Each row below holds a small network's activations on one input, seen along a few directions.
Each table varies a few parts of the input and shows all the possible inputs, shuffled.
Descriptions start from the smaller parts, as in this example, which fits no table here: one of 5 places around a ring, together with either a single point or one of 9 places along a line or (one of 3 separate values, together with one of 4 places along a line).
Shared parts are said once, and a part with two or three values counts as separate values.
In the rows, zero is written as 128.

Table:
x1: [128 158 138 142 139 155 186 148 138  96 127]
x2: [118 129 136 123 114 101 114 114 113 152 120]
x3: [189 128 126 101 199 177 138 136 106 165 153]
x4: [ 78  86 100 151  55  71  64 113 162  84 117]
x5: [157 118 117 115 150 142 108 116 103 170 133]
x6: [172 137 154 109 188 169 154 152 114 134 136]
x7: [138 161 143 135 172 168 201 164 135  94 140]
x8: [ 90 157 137 140 117 124 162 130 145 102 124]
x9: [161 128 146 113 157 154 144 137 115 135 124]
x10: [ 88 165 132 148 100 109 155 126 139 109 127]
x11: [110 160 140 148 125 140 171 148 135  96 124]
x12: [141 119 108 129 122 106  95  95 112 187 130]
x13: [117 121 140 110 129 120 118 115 119 142 121]
x14: [163 143 151 119 172 176 178 162 129 114 152]
x15: [ 81  72 104 137  73  60  46 100 147 106  97]
x16: [140 115 114 109 140 125  99  95 117 175 132]
x17: [176 117 116 106 167 163 129 112 110 160 142]
x18: [116 134 134 124 114 131 138 128 135 125 134]
x19: [117 141 124 139  98 109 135 134 123 140 131]
x20: [141 128 147 119 141 137 125 134 108 137 121]
x21: [156 141 140 127 137 161 165 154 129 121 134]
x22: [ 58 115 106 163  59  62  80 118 170  60 109]
x23: [137 139 139 131 122 146 146 151 122 121 135]
x24: [ 99  61  79 134  83  65  21  87 147 147 108]
- Describe the family of inputs behind these rows. => one of 4 places along a line, together with either a single point or one of 5 places along a line
- Changing only the place on the line of 4 turns x19 into x10. The same change can be made to x4. Which row results? => x22
- Which other rows does x1 become when the place on the line of 4 takes its other values? List them by row number. => x9, x17, x21
- A walk changes only the place on the line of 4. It starts at x5 and steps to x20. List the rest of the walk in order. => x23, x11

Table:
x25: [154 162 146 128 167 184 178 150 116 109 158]
x26: [128 101 105 135 127 135 114 141 164  56 143]
x27: [132 156 176  90 144  98 125 126  84 192 114]
x28: [144 121 159 126 136 159 157 177 149  78 132]
x29: [137 144 149  93 141 129 134 120 104 196 139]
x30: [147 100  69 139 132 129  79  94 143 147 130]
x31: [145 154 189  98 166 141 173 132  86 159  97]
x32: [124  71 142 109 112  89  40  90 102 144  84]
x33: [142 117 183 125 132 134 150 178 128  72 107]
x34: [119  88 160 118 117 106 101 150 143  49  98]
x35: [ 26 177 152 163  38  39 142 130 129 114  87]
x36: [161 124  71 141 131 130 114 115 119 196 148]
x37: [136 108 141 103 115  84  71 117  80 192 106]
x38: [158 177 114 132 188 173 203 129 117 163 141]
x39: [ 42 181 101 178  38  72 154 107 149 112 125]
x40: [100  76 118 120 126 111  71 122 160 101 124]
x41: [ 31 175 127 162  24  65 148 117 146 111 107]
x42: [125  95  80 152 143 126  90 108 166 105 140]
x43: [139 109  94 148 132 143 129 139 173  62 135]
x44: [149 156 120 114 148 132 143 112 101 195 161]
x45: [122  93 135 114 120 133 112 153 164  54 121]
x46: [152 125 129 146 144 163 162 167 147  82 154]
x47: [ 53 188  93 186  46  76 166 111 157 116 125]
x48: [161 130 115 158 149 168 176 164 154  90 148]
x49: [ 98  74 148 124 127  86  57 114 136  92 101]
x50: [163 164 105 128 154 142 153 110 111 189 158]
x51: [159 158 133 122 166 169 185 117 105 161 144]
x52: [136  68 116 108 109 121  54  92 128 145 106]
x53: [144  99 115 106 111 116  88 113 101 192 129]
x54: [140 152 158 100 168 168 184 130 106 164 124]
x55: [154 175 127 139 180 191 193 156 125 113 150]
x56: [142 155 178 108 157 183 169 161 121 107 137]
x57: [140  84  85 125 118 118  57  84 131 149 132]
x58: [152 110  86 126 117 118  91 106 104 197 151]
x59: [109  86  91 136 133 115  73 109 157 104 143]
x60: [142 155 203 109 155 161 171 164 101 100 109]
- Changing only one part turns x29 into x44. The same change can be made to x45. Which row results? => x26
- Describe the family of inputs behind these rows. => one of 4 places along a line, together with either a single point or one of 8 places around a ring
- List by row number the other rows that have the place on the line of 4 in common with x30. => x36, x38, x42, x43, x47, x48, x50, x55
- List by row number the other rows that have the place on the line of 4 in common with x49. => x27, x31, x32, x33, x34, x35, x37, x60

Table:
x61: [ 90 135  35 189  81 116 116 102 192  94 157]
x62: [ 95 133 159 115  71  89 108 107  99 187 113]
x63: [156  77 132 127 143 141 106 174 160  53 139]
x64: [117 101  31 157  90  99  69  73 144 185 153]
x65: [106 203 146 163 100 115 197 154 117 109 124]
x66: [147 175 127 108 164 137 164 122  91 220 138]
x67: [163 110 149 129 180 201 158 165 139  72 137]
x68: [111 198 135 134 150 147 223 163 126 123 148]
x69: [ 84  99 142 112 105  73  61  84 107 146  92]
x70: [188 139 138  96 195 182 160 107 102 185 141]
x71: [148 158 149 132 184 191 207 151 138  94 147]
x72: [121  69 120 110 136  89  51 107 127 135 101]
x73: [209  98 134  88 182 192 105 127  98 163 138]
x74: [ 65 132 158 129  86  93 112 124 157  57  99]
x75: [ 83 161 173 144  50 108 168 153 138  89 111]
x76: [125 168 133 141 118  94 140 110  86 206 120]
x77: [107  84 127 138 121 102  92 150 166  55  95]
x78: [188  63 117  94 148 135  67 130 117 133 151]
- Describe the family of inputs behind these rows. => one of 2 separate values, together with either a single point or one of 8 places around a ring
- List by row number the other rows that have the choice among 2 separate values in common with x71. => x61, x63, x65, x67, x68, x74, x75, x77

Table:
x79: [145 133 140 113 160 139 139 128 115 141 126]
x80: [147 119 132 121 133 136 125 130 117 141 128]
x81: [119 132 135 131 112 124 131 140 131 120 136]
x82: [136 140 133 131 127 132 145 131 117 138 122]
x83: [131 127 117 126 127 117 114 121 123 147 135]
x84: [100 128 118 136  99 108 118 112 139 122 120]
x85: [134 140 158 117 148 147 152 146 123 115 127]
x86: [ 90 114 109 146  89  85  97 119 149 107 112]
x87: [ 99 100  99 143  98  88  78 106 144 121 112]
x88: [112 107 118 130 104 113  92 110 136 123 128]
x89: [194 169 150 115 210 218 217 165 113 133 161]
- Describe the family of inputs behind these rows. => either a single point or (one of 2 separate values, together with one of 5 places along a line)
- Which other rows does x88 become when the choice among 2 separate values takes its other values? List them by row number. => x84

Table:
x90: [198 121 125 111 199 194 162 146 103 112 158]
x91: [178  29  59 116 120 127  28  87 139 203 126]
x92: [175  62 146  89 182 151  85 115 117 141 132]
x93: [104 174 142 122 115  93 132  88  87 191  95]
x94: [ 84 112 138 124  76 106 120 141 165  50 121]
x95: [190 153 131 123 227 222 169 152 136 109 164]
x96: [170  63 128  85 186 144  75 119 115 146 103]
x97: [120 214 133 143 167 154 228 169 127 170 147]
x98: [127 184 154 146 110 124 173 147  93 187 128]
x99: [ 65  91 144 143  93  87  98 133 157  61 110]
x100: [124 182 158 114 106 103 157 118  99 182 120]
x101: [100 164 128 163 121 166 203 147 194  26 130]
x102: [104 155 162 123 115 103 139 100  91 192 127]
x103: [143 198 143 141 132 126 214 153  99 167 134]
x104: [188 102 140 103 182 185 113 155 104 135 158]
x105: [191  84 142  77 170 167 102 128 119 131 149]
x106: [110 141 131 177  98 137 174 158 155  34 111]
x107: [ 89 122 139 157  79 122 137 163 158  49 124]
x108: [ 89 143  62 135  70  71  73  40  94 233 119]
x109: [ 77  86  52 157  54  41  32  91 188 107 141]
x110: [ 62 107 129 142  87  65  74 140 148  63  90]
- Describe the family of inputs behind these rows. => one of 3 separate values, together with either a single point or one of 6 places along a line
- Changing only the choice among 3 separate values turns x103 into x106. The same change can be made to x97. Which row results? => x101
- Which other rows does x92 become when the place on the line of 6 takes its other values? List them by row number. => x90, x95, x96, x104, x105
